A small network was trained on invented records. Each row is its activation on one of them, seen along a few directions.
After each row come some of the record's fields: DIG, ZUN, GABO, TEM, ZOPA, KEZAP.
Not every record has every field; a missing one is left out.
The largest differences between rows may come from other fields.
(in the rows, 500 means zero)
Strong random noise was added to every row along 6 fixed directions; ignore it. To show where, here is one row again and again, with new noise each time:
[380 453 387 685 375 718 649 569 459 583 464 480 405 259 354 557 626 411
 207 383 345 621 622 342 456]
[294 354 262 602 427 640 674 654 507 529 358 478 442 258 411 579 633 463
 138 431 351 610 447 221 456]
[495 737 552 559 469 530 452 592 481 572 711 588 720 339 342 528 527 385
 341 311 358 278 492 508 451]
[399 534 489 539 500 473 401 534 494 634 471 569 591 252 512 543 525 514
 347 449 391 433 429 484 372]
[323 377 515 731 474 758 582 405 489 495 475 510 443 254 657 548 630 420
 612 543 524 702 808 349 470]
[589 613 468 517 531 452 532 574 416 432 656 509 641 536 348 499 446 323
 377 417 473 272 491 453 532]
[583 419 332 554 532 515 701 574 379 310 547 421 486 634 354 498 461 264
 362 505 552 409 565 304 609]
[665 610 509 505 510 332 307 507 353 707 536 633 583 391 339 506 428 355
 364 452 492 260 461 658 334]

[604 808 665 505 465 529 527 544 474 405 789 453 600 607 297 437 392 480
 470 348 418 325 514 604 612]
{DIG: dob, ZUN: vele, TEM: fazum, ZOPA: kotus, KEZAP: zuna}
[518 551 440 576 393 538 465 582 444 632 527 595 494 283 330 488 543 383
 462 396 503 463 546 518 421]
{DIG: dob, ZUN: veb, TEM: fazum, ZOPA: kotus, KEZAP: zuna}
[426 672 649 625 356 719 545 566 612 470 728 426 567 366 448 465 604 527
 583 311 333 552 633 529 613]
{DIG: magiz, ZUN: vele, TEM: fazum, ZOPA: kotus, KEZAP: pifus}
[779 699 628 354 423 351 510 414 415 424 579 240 334 826 280 400 218 710
 230 393 334 410 389 779 685]
{GABO: bopoz, TEM: fazum, ZOPA: kotus, KEZAP: rok}
[485 125 301 389 664 300 581 521 485 235 313 467 520 618 760 481 444 432
 792 741 782 530 405 245 593]
{DIG: gogot, ZUN: perag, TEM: fazum, ZOPA: kotus, KEZAP: rin}
[723 376 436 533 438 450 459 389 305 654 250 594 190 617 345 532 464 363
 522 708 702 637 665 691 384]
{DIG: magiz, ZUN: veb, TEM: nete}
[554 673 754 553 542 550 397 387 545 469 706 530 628 504 625 448 477 520
 844 528 564 450 651 656 531]
{DIG: magiz, ZUN: vele, TEM: fazum, ZOPA: tuzan, KEZAP: sivo}
[345 482 401 470 451 521 510 617 572 614 355 561 535 320 477 582 612 552
 285 470 379 570 372 410 365]
{DIG: magiz, ZUN: perag, TEM: nete}
[471 511 670 431 670 498 457 394 682 489 530 638 707 604 788 526 608 580
 851 635 682 517 513 566 477]
{GABO: rabo, TEM: fazum, ZOPA: kotus, KEZAP: rok}
[599 482 410 586 500 596 709 536 390 295 688 398 497 677 394 475 480 270
 528 456 537 457 670 367 681]
{DIG: gogot, ZUN: rupo, TEM: nete}
[406 640 437 461 463 556 470 725 639 573 581 782 795 330 411 628 700 457
 527 380 511 383 341 451 404]
{DIG: gogot, ZUN: veb, TEM: fazum, ZOPA: kotus, KEZAP: rok}
[596 402 366 439 477 401 361 543 411 555 346 645 398 432 383 489 444 420
 516 573 618 478 455 518 448]
{GABO: bopoz, TEM: fazum, ZOPA: kotus, KEZAP: zuna}
[589 471 639 516 541 493 454 375 444 420 571 419 464 568 617 436 407 510
 779 586 614 499 636 579 565]
{DIG: dob, ZUN: zikam, TEM: fazum, ZOPA: tuzan, KEZAP: sivo}
[604 598 529 362 535 370 299 482 476 418 532 565 562 546 452 464 338 538
 603 517 524 301 347 631 535]
{GABO: bopoz, TEM: fazum, ZOPA: kotus, KEZAP: rok}
[522 479 487 380 504 352 402 490 510 504 421 452 469 479 556 463 419 670
 449 515 482 488 377 566 529]
{GABO: bopoz, TEM: fazum, ZOPA: tuzan, KEZAP: sivo}
[482 589 756 634 406 686 577 341 556 468 626 320 414 460 611 448 478 621
 666 411 391 697 738 565 606]
{DIG: dob, ZUN: perag, TEM: fazum, ZOPA: kotus, KEZAP: zuna}
[511 365 443 545 410 512 535 499 489 579 338 436 310 442 457 489 515 575
 446 526 477 695 513 538 469]
{DIG: magiz, ZUN: veb, TEM: fazum, ZOPA: tuzan, KEZAP: sivo}
[522 547 552 512 487 576 472 529 509 619 461 616 486 435 443 558 565 492
 509 530 558 572 519 542 437]
{DIG: gogot, ZUN: zikam, TEM: fazum, ZOPA: kotus, KEZAP: zuna}
[508 536 447 502 449 468 452 558 449 610 451 563 482 377 386 550 494 462
 336 470 415 444 450 532 423]
{DIG: gogot, ZUN: rupo, TEM: nete}
[651 736 418 453 499 490 590 671 460 505 663 599 666 699 212 516 529 332
 288 406 487 256 363 476 518]
{DIG: magiz, ZUN: vele, TEM: nete}
[330 705 603 460 525 580 518 576 655 345 723 570 823 453 626 554 573 504
 671 419 430 401 466 414 580]
{DIG: gogot, ZUN: perag, TEM: nete}
[450 337 388 516 599 423 532 488 466 458 435 435 526 489 645 496 467 491
 450 578 523 506 435 362 493]
{DIG: gogot, ZUN: rupo, TEM: nete}
[372 611 566 502 489 614 429 574 606 387 669 672 732 324 566 512 594 474
 763 424 531 429 585 393 553]
{GABO: bopoz, TEM: fazum, ZOPA: kotus, KEZAP: rin}
[485 386 542 700 419 658 631 407 509 518 662 360 433 476 580 453 576 402
 612 382 456 645 798 416 570]
{GABO: bar, TEM: nete}
[414 398 562 578 594 455 441 374 497 603 594 526 611 342 748 449 568 441
 572 521 514 457 589 477 363]
{GABO: rabo, TEM: nete}
[169 476 509 577 472 699 481 446 630 616 333 539 482 182 737 581 665 738
 370 513 402 746 535 374 392]
{GABO: bopoz, TEM: nete}
[469 587 743 536 280 421 333 480 662 717 656 246 465 284 510 404 435 782
 431 172 101 554 440 759 559]
{GABO: bar, TEM: fazum, ZOPA: kotus, KEZAP: pifus}
[601 450 228 435 508 410 575 704 421 520 349 709 535 597 242 585 587 261
 332 577 660 376 379 385 416]
{DIG: magiz, ZUN: veb, TEM: nete}
[290 486 543 393 665 481 299 408 492 240 362 623 503 401 806 488 327 603
 836 731 706 459 424 472 538]
{GABO: bopoz, TEM: fazum, ZOPA: kotus, KEZAP: zuna}
[455 478 465 624 450 690 463 459 470 595 494 655 462 363 532 545 645 410
 593 517 583 620 730 442 393]
{GABO: bopoz, TEM: nete}
[388 412 460 587 452 630 698 457 487 420 400 244 291 480 501 492 460 613
 233 488 304 693 558 372 569]
{DIG: magiz, ZUN: rupo, TEM: nete}
[474 457 465 411 458 433 474 519 577 575 345 474 377 547 449 553 492 611
 456 522 452 573 403 543 505]
{GABO: bar, TEM: nete}
[425 518 504 387 529 353 333 507 561 547 415 536 591 372 611 504 433 668
 570 529 498 426 272 596 419]
{DIG: dob, ZUN: veb, TEM: fazum, ZOPA: kotus, KEZAP: rok}
[471 587 530 459 478 451 528 583 544 485 586 348 562 435 447 442 394 619
 304 345 283 442 360 483 557]
{DIG: magiz, ZUN: rupo, TEM: fazum, ZOPA: kotus, KEZAP: zuna}
[649 537 607 536 407 496 317 373 405 571 507 505 334 444 406 432 393 513
 609 487 495 540 647 721 498]
{GABO: bopoz, TEM: fazum, ZOPA: tuzan, KEZAP: sivo}
[548 612 432 375 516 333 519 709 553 376 709 483 800 528 381 471 468 430
 448 317 419 225 259 413 589]
{DIG: gogot, ZUN: perag, TEM: fazum, ZOPA: tuzan, KEZAP: sivo}

Which values does each new row have?
[794 793 776 453 589 412 415 329 371 478 729 435 539 865 432 447 303 481
 583 521 546 324 558 787 561]
{DIG: gogot, ZUN: zikam, TEM: nete}
[513 493 392 458 517 521 695 610 586 368 533 438 540 748 370 539 538 433
 417 450 521 484 439 331 655]
{GABO: bar, TEM: nete}
[481 571 482 460 392 418 486 535 474 590 462 387 427 417 352 502 430 609
 196 383 254 494 346 568 480]
{DIG: gogot, ZUN: perag, TEM: nete}
[428 372 305 314 572 341 460 794 612 398 427 608 741 496 543 527 577 463
 578 544 597 360 208 338 526]
{DIG: magiz, ZUN: zikam, TEM: fazum, ZOPA: kotus, KEZAP: pifus}
[569 382 249 387 513 367 511 724 490 521 451 620 663 475 364 530 562 336
 444 461 593 355 319 393 428]
{DIG: magiz, ZUN: perag, TEM: fazum, ZOPA: kotus, KEZAP: rok}
[583 578 595 415 523 387 297 412 451 463 472 506 430 502 499 436 296 590
 567 545 493 418 414 642 526]
{GABO: bopoz, TEM: fazum, ZOPA: kotus, KEZAP: zuna}
[643 604 804 534 684 396 309 208 428 492 619 484 619 636 777 435 327 499
 834 642 663 407 700 717 451]
{DIG: magiz, ZUN: rupo, TEM: nete}
[413 370 430 497 548 404 440 526 591 637 403 556 570 407 621 549 566 523
 453 507 523 517 408 421 381]
{GABO: bar, TEM: nete}
[428 507 585 600 493 603 506 382 453 560 506 393 427 437 587 475 484 592
 444 500 421 584 589 498 469]
{DIG: dob, ZUN: zikam, TEM: nete}
[309 529 406 546 504 747 584 479 404 207 414 519 309 452 475 534 438 425
 492 600 561 544 616 338 589]
{GABO: bopoz, TEM: nete}
[370 439 399 445 442 545 577 622 627 508 348 519 503 447 488 567 583 655
 397 496 438 628 318 436 486]
{DIG: magiz, ZUN: veb, TEM: fazum, ZOPA: kotus, KEZAP: rok}
[499 565 466 532 413 548 549 553 468 576 485 538 440 509 372 558 565 511
 362 437 425 549 471 531 463]
{DIG: gogot, ZUN: veb, TEM: nete}
[712 416 457 544 495 405 543 337 274 474 417 310 215 730 428 405 304 448
 448 596 580 538 595 613 532]
{DIG: dob, ZUN: veb, TEM: nete}
[506 432 596 554 459 470 637 375 516 311 710 100 387 658 587 380 333 585
 521 390 303 558 597 482 748]
{GABO: bar, TEM: nete}
[506 283 297 537 474 546 720 536 437 485 335 360 328 616 463 505 536 458
 263 536 490 689 499 326 500]
{DIG: magiz, ZUN: perag, TEM: nete}
[419 471 680 545 521 437 458 319 592 534 537 256 445 514 728 441 390 745
 482 455 331 611 498 567 530]
{GABO: bar, TEM: nete}
[527 705 515 367 616 318 229 603 482 721 477 811 777 383 416 600 537 446
 401 530 565 206 251 608 251]
{DIG: gogot, ZUN: zikam, TEM: nete}
[568 379 466 487 506 301 525 551 505 510 617 303 548 493 509 350 448 475
 327 347 369 360 386 491 535]
{GABO: rabo, TEM: fazum, ZOPA: kotus, KEZAP: pifus}
